A small network was shown many inputs. Here are its activations along a few directions, one row for each input.
Each table varies a few parts of the input and shows all the possible inputs, shuffled.
Descriptions start from the smaller parts, as in this example, which fits no table here: one of 3 separate values, together with either a single point or one of 9 places around a ring or (one of 6 places along a line, together with one of 8 places around a ring).
Shared parts are said once, and a part with two or three values counts as separate values.

Other details of the inputs shift rows strongly along three fixed directions, in all tables alike. That doesn't count.

Table:
x1: -.31; -.20; .25; -.32; .10; .14; .00; -.07; -.08; -.20; .14
x2: -.40; -.40; .31; -.28; .28; .21; .04; .07; -.07; .26; .05
x3: .34; .05; -.28; .41; .03; -.13; -.10; .16; -.05; .07; .00
x4: .10; -.05; .03; .11; .09; .09; .16; .05; .15; .65; -.30
x5: -.32; -.31; .29; -.28; .13; .05; -.04; -.03; -.17; -.02; .35
x6: .01; .15; -.23; -.06; -.22; -.14; -.12; .00; -.18; -.74; .15
x7: -.10; .39; .26; -.21; -.31; -.07; .13; -.56; .23; -.16; -.04
x8: -.39; -.40; .35; -.31; .27; .22; .07; .09; -.02; .24; .04
x9: .15; .16; -.21; .12; -.07; -.10; -.07; .14; .00; -.14; -.11
x10: -.26; -.23; .23; -.23; .12; .10; .07; -.04; -.08; .12; .04
x11: -.04; -.38; .00; -.04; .31; .19; -.04; .40; -.13; .10; -.02
x12: .26; .47; .02; .08; -.26; -.05; .16; -.41; .32; .17; -.27
x13: .25; .07; -.16; .27; .01; -.10; -.07; .07; -.07; .06; .05
x14: -.16; .35; .27; -.09; -.40; -.03; .09; -.63; .27; -.13; .23
x15: .00; .13; -.12; -.07; -.21; -.19; -.24; -.08; -.14; -.72; .41
x16: -.38; -.25; .21; -.31; .12; .11; .04; -.05; -.14; -.12; .14
x17: -.02; .07; .21; .06; -.04; -.06; .06; -.35; .20; .35; .02
x18: .19; -.03; .06; .18; .13; -.01; .03; -.04; .19; .63; -.07
x19: .05; .18; .12; .03; -.07; .04; .22; -.34; .24; .51; -.26
x20: .08; .13; -.02; .01; -.12; -.10; .06; -.04; .03; .05; -.13
x21: .34; .02; -.27; .29; .11; -.03; -.08; .39; .01; .17; -.26
x22: .33; .00; -.31; .41; .06; .07; .05; .32; -.06; .28; -.03
x23: .10; .17; -.32; .09; -.13; -.11; -.13; .10; -.09; -.54; .01
x24: .03; .29; .05; .00; -.22; -.09; .11; -.29; .16; .11; -.17
x25: .30; .09; -.31; .25; .06; -.03; -.12; .25; -.03; -.11; -.15
x26: .02; -.26; -.17; .04; .22; .08; -.13; .44; -.18; -.18; .01
x27: .00; -.30; -.18; .01; .16; .01; -.08; .50; -.24; -.14; .03
x28: -.18; .10; -.06; -.17; -.15; -.07; -.06; -.06; -.08; -.57; .15
Description of these inputs: either one of 2 separate values or one of 6 places around a ring or (one of 4 places along a line, together with one of 5 places along a line).
Question: What sort of input is x25?
Answer: one of 4 places along a line, together with one of 5 places along a line
Question: Start at x3 and move only the place on the ring of 6, one step at a time. The first step leads to x17. Which rows follow, in order?
Answer: x18, x15, x5, x13
Question: Change only the place on the line of 4 in x20. List by row number the other rows that result.
Answer: x6, x10, x27

Table:
x29: .39; .08; -.28; .22; .03; -.49; -.17; .23; -.13; .25; -.17
x30: .32; -.09; -.37; .17; .09; .11; .07; .67; -.24; -.04; -.21
x31: .06; .03; .16; .09; .17; .05; .05; -.06; .35; .64; -.50
x32: -.36; -.52; .33; .00; .42; .36; .14; .06; -.17; .74; .28
x33: .19; .39; .07; -.18; -.23; -.11; -.03; -.28; .12; -.35; -.22
x34: -.24; -.45; .33; -.30; .41; .19; -.07; .46; -.03; .30; -.11
x35: .31; .21; -.59; .48; -.12; -.04; -.02; .40; .00; -.12; -.32
x36: -.05; -.36; -.31; .01; .16; .19; -.11; .94; -.40; -.35; .08
x37: .08; .40; -.16; -.03; -.15; -.16; -.11; -.34; .09; -.57; -.21
x38: .06; -.29; -.18; .39; .07; .07; -.09; .48; -.16; .01; .25
x39: .28; .07; .08; .31; .19; -.02; -.11; -.15; .13; .56; -.04
x40: -.36; -.23; .20; -.21; .08; .12; .06; -.08; -.23; -.28; .62
x41: -.25; .13; .24; -.22; -.19; .24; .32; -.40; .37; .66; -.26
x42: -.18; -.03; .29; -.21; -.10; -.11; -.13; -.36; .11; -.33; .44
x43: -.05; .25; .03; -.20; -.16; -.06; -.11; -.25; .25; -.18; -.15
x44: -.07; .31; .12; -.20; -.33; .07; .37; -.63; .13; -.05; -.20
x45: .20; .36; -.11; -.11; -.18; -.13; -.08; -.37; .07; -.57; -.18
x46: -.03; .38; -.24; .03; -.26; -.04; .16; -.30; .00; -.46; -.13
x47: .18; .00; .34; .05; .22; .06; .10; -.34; .35; .93; -.02
x48: -.46; -.31; .22; -.23; -.10; .10; -.01; -.09; -.20; -.47; .64
x49: -.59; -.44; .15; -.45; -.04; -.21; .03; .09; -.51; -.30; .42
x50: .55; .10; -.32; .58; .00; -.21; -.27; .30; .09; .00; -.02
Question: What is each input in this table made of?
Answer: one of 2 separate values, together with either a single point or one of 4 places along a line or one of 6 places around a ring
Question: Changing only the choice among 2 separate values turns x39 into x32. The same change can be made to x34. Which row results?
Answer: x36
Question: Change only the choice among 2 separate values in x40. List by row number the other rows that result.
Answer: x47
Question: Change only the choice among 2 separate values in x48. List by row number the other rows that result.
Answer: x42
